Each row below holds a small network's activations on one input, seen along a few directions.
In each table, some parts of the input vary, and every possible input appears once, in random order.
Descriptions start from the smaller parts, as in this example, which fits no table here: one of 6 places along a line, together with either a single point or (one of 2 separate values, together with one of 5 places around a ring) or one of 11 places around a ring.
Shared parts are said once, and a part with two or three values counts as separate values.
In the rows, zero is written as 128.

Other details of the inputs shift rows strongly along two fixed directions, in all tables alike. That doesn't count.

A family of inputs:
R1: [ 92 118 138 112 143 140 145 130 107 139 166]
R2: [ 77  81 161  27  87 173 206 136 105 138 190]
R3: [143 147  68 149   9 142  91 130 130  44  69]
R4: [100  71 186  22  83 162 211 126 108 131 178]
R5: [154 148 139 161 217  84  94 111 141 165 109]
R6: [ 67  83 162  36  86 173 208 131 110 135 199]
R7: [152 156 131 181 229  81  97 119 135 156 128]
R8: [133 115 146  91 141 144 153 107 110 140 145]
R9: [149 144  64 152  14 135  97 128 143  48  66]
R10: [144 149 128 189 232  77  96 126 134 158 130]
R11: [157 157 120 167 228 103  96 103 122 161 112]
R12: [ 96 114 134 112 144 135 153 129 119 141 165]
R13: [144 144  79 159  26 115 102 140 152  42  63]
R14: [111 122 140  97 143 144 143 128 103 141 156]
R15: [114 109 153  94 137 117 147 134 134 149 150]
R16: [127 105 158  87 134 122 146 119 132 152 140]
R17: [ 81  89 187  74  48 221 227 177 111 196 188]
R18: [152 145  65 220  31 189  63 180 183  79  55]
R19: [171 159 129 165 225 109  86  97 105 159 113]
R20: [115 135  75 170   6 107  99 154 169  45  81]
R21: [161 151 130 171 227  81  95 125 129 159 121]
R22: [173 146 134 162 220  87  97 110 128 161 111]
R23: [127 145  77 168  12 109  95 145 171  45  77]
R24: [133 107 163  88 134 124 148 115 131 147 140]
R25: [101 125 140 105 143 144 146 124 107 138 164]
R26: [154 163 123 169 230 108  86 104 109 160 113]
Each input here is: either one of 2 separate values or (one of 4 places along a line, together with one of 6 places along a line).
Q: Which other rows does R6 become when the place on the line of 6 takes its other values? List them by row number.
A: R2, R8, R9, R11, R12

A family of inputs:
R27: [ 99  98 151  40  85 168 185 122  91 108 155]
R28: [154 151 114 148 195 124 109  98 113 153 116]
R29: [154 150  70 146  30 122 100 112 118  38  71]
R30: [101 108 147  79  84 186 174 144  99 145 162]
R31: [161 144 132 136 192  99  97  91 112 142 120]
R32: [109 114 136 121  97 136 150 153 131 141 143]
R33: [133 105 162 100 170 156 145 128 117 166 153]
R34: [148 129 134 154 158 109 126 137 140 138 121]
R35: [136 118 120 113  77 168 143 134 119 107 123]
R36: [149 145  87 154  65 118  86 120 137  57  64]
R37: [100 120 161 144 185 134 148 145 141 182 171]
R38: [127 131 137 150 118 170 121 142 136 155 124]
R39: [101 107 154  95  84 202 182 143 109 150 158]
R40: [140 148  84 144  32  95  98 135 152  47  69]
R41: [ 91  89 160  83 121 139 172 147 135 135 176]
R42: [122 129 124 128  91 160 120 144 127 133 123]
R43: [133 132 128 134 179  68 111 103 130 127 139]
R44: [126 138 115 152 180  89 109 118 146 131 131]
R45: [124 131 135 164 121 134 137 150 146 152 123]
R46: [137 158 111 204 198  88  78 143 144 153 122]
R47: [126 125 117 114 112 112 134 128 142 118 124]
R48: [113 127 142 119 176  88 124 122 131 124 141]
R49: [142 135 130 120 143  80 120 108 126 120 124]
R50: [147 139 122 131 179 126 103 106 130 150 119]
Q: Changing only one part turns R47 into R28. The same change can be made to R40. Which row results?
A: R27
Q: Describe the family of inputs behind these rows.
A: one of 4 places along a line, together with one of 6 places along a line
Q: Which other rows does R48 become when the place on the line of 6 takes its other values? List them by row number.
A: R37, R41, R43, R44, R46
Q: Which other rows does R31 become when the place on the line of 4 takes its other values? List them by row number.
A: R29, R43, R49
Q: Which other rows does R42 become when the place on the line of 6 takes its other values? List them by row number.
A: R31, R33, R36, R38, R50
